Each row below holds a small network's activations on one input, seen along a few directions.
Each table varies a few parts of the input and shows all the possible inputs, shuffled.
A made-up example of a description, with smaller parts first: line(6) and (point or (values(2) and ring(5)) or line(11)).
Shared parts are said once, and a part with two or three values counts as separate values.
In the rows, zero is written as 128.

Other details of the inputs vary at random and push rows far along two fixed directions, the same in every table; ignore that.

A family of inputs:
R1: [114  86  77 130 135 157 139 134 109 188 104 219]
R2: [147 134 134 128 121 135 128 129 110  89 126 112]
R3: [148 165 183 144 144 157  98 108 226 137 153 100]
R4: [121 104 104 122 123 152  93 110 163 201 125 157]
R5: [153 175 198 152 136 167 103 112 210 113 138 112]
R6: [129 106  94 123 114 136 110 137  87 151 100 167]
R7: [117 122 131 102 139  92 149 139 131 120 143 101]
R8: [137 123 127 134 129 127 164 134 114  84 126 135]
R9: [127 114 107 138 114 148 109 136 109 147 107 175]
R10: [121 140 136 129 132 103 132 126 120 120 132  86]
R11: [108 131 134 113 154  95 170 144 112 117 141 101]
R12: [126 114 113 135 129 126 148 140 109 123 110 165]
R13: [119 134 141 129 127 101 131 131 119 115 137  93]
R14: [114 127 134 119 138  88 162 148 111 108 127 104]
R15: [138 125 126 138 115 131 134 121 108  90 135 119]
R16: [116 111 113 103 120 116 108 135 124 158 133 126]
R17: [146 176 197 160 133 167 107 116 209 108 143 117]
R18: [122  92  83 122 133 149 159 130  99 147 120 185]
R19: [132 146 126 118 122 103 129 126 104 108 131  94]
R20: [112  89  88 103 113 116 105 124 114 181 129 146]
R21: [143 134 116 127 121 118 139 127  91  85 129 101]
R22: [100 103  95  82 144  84 159 145  92 147 145 115]
R23: [116 136 138 118 127  93 133 145 102 110 131  90]
R24: [136 129 123 125 114 120 137 136  88  79 130 110]
R25: [128 134 128 135 120 105 132 132  90  90 130 109]
R26: [156 174 180 172 141 170 109 112 196 105 134 122]
R27: [125 100 108 108 120 150  87 123 153 200 119 162]
R28: [123 112 100 137 114 159 101 111 140 185 109 176]
R29: [131 129 141 145 131 160 130 124 178 150 118 177]
R30: [145 124 127 161 121 185 111 104 166 142 120 165]
R31: [119 141 139 119 149 117 163 132 128 114 142 120]
R32: [136 136 131 156 127 155 113 116 145 135 118 148]
R33: [124 135 130 121 117 100 130 125 102 103 136 100]
R34: [124 141 131 119 131  92 134 135 105 115 131  81]
R35: [127 138 145 116 131 105 126 138 117 118 127  90]
Each input here is: line(5) and (values(2) or ring(5)).
Question: Changing only the line(5) part turns R14 into R12. The same change can be made to R23. Which row results?
Answer: R9
Question: Which other rows agree with R15 in the line(5) part? List them by row number.
Answer: R2, R8, R18, R21, R24, R30
Question: Which other rows does R35 become when the line(5) part takes its other values? List them by row number.
Answer: R2, R5, R6, R27
Question: Which other rows agree with R20 in the line(5) part? List them by row number.
Answer: R3, R4, R7, R16, R22, R27

A family of inputs:
R36: [132 121 128 148 133 149 150 130 143 124 115 167]
R37: [136 146 136 128 136 111 133 116 132 110 135  94]
R38: [126 141 132 115 132  99 133 135 126 127 123  98]
R39: [110 102  86  94 112 100 129 145  48 138 113 145]
R40: [125 126 141 118 130 118 123 133 151 137 125 107]
R41: [114 146 156 120 137 104 138 136 136 121 138 100]
R42: [134 153 160 141 132 149 127 113 161 113 146 115]
R43: [102  56  25  94  90 123 114 132  48 194 107 194]
R44: [134 130 140 180 128 196  98 116 185 174 105 194]
R45: [148 127 142 141 124 169 108 109 177 140 133 132]
R46: [134 120 139 171 114 191  97 113 197 167 115 200]
R47: [144 147 163 134 148 152 141 132 165  99 138 132]
R48: [120 135 140 131 133 125 130 117 138 130 140 124]
R49: [131 114 117 125 114  98 138 137  86 100 117 106]
R50: [124 136 149 119 152 110 161 142 140 113 142 108]
R51: [134 153 148 130 137 125 122 136 116 102 133 104]
R52: [131 125 145 173 121 194 102 113 191 175 107 205]
R53: [141 129 137 113 123 119 120 135 116 106 129 105]
R54: [129 134 139 125 151 118 161 126 136 101 148 111]
R55: [145 153 143 123 130 121 123 131 123 100 127 103]
R56: [115  90  63  94 124 108 162 139  55 133 123 145]
R57: [137 141 130 142 123 114 135 129 112 102 115 114]
R58: [133 142 147 121 123 119 120 134 127  94 144 108]
R59: [125 139 135 139 140 129 123 120 134 132 136 116]
R60: [109  77  69 117 108 135 107 121 109 192 119 189]
R61: [125 112 112 106 124  92 135 126  96 112 133  91]
R62: [120 138 149 120 130 101 130 138 142 116 146  98]
R63: [139 141 121 123 125 121 132 119 114 111 131 100]
R64: [119 150 150 128 143 107 132 140 132 124 134  93]
R65: [124 118  99 129 124 142 118 124 105 154 123 143]
Question: What is each input in this table made of?
Answer: line(5) and (point or ring(5))
Question: Changing only the line(5) part turns R36 into R50. The same change can be made to R46. Which row results?
Answer: R62
Question: Which other rows does R41 become when the line(5) part takes its other values? List them by row number.
Answer: R39, R42, R48, R52
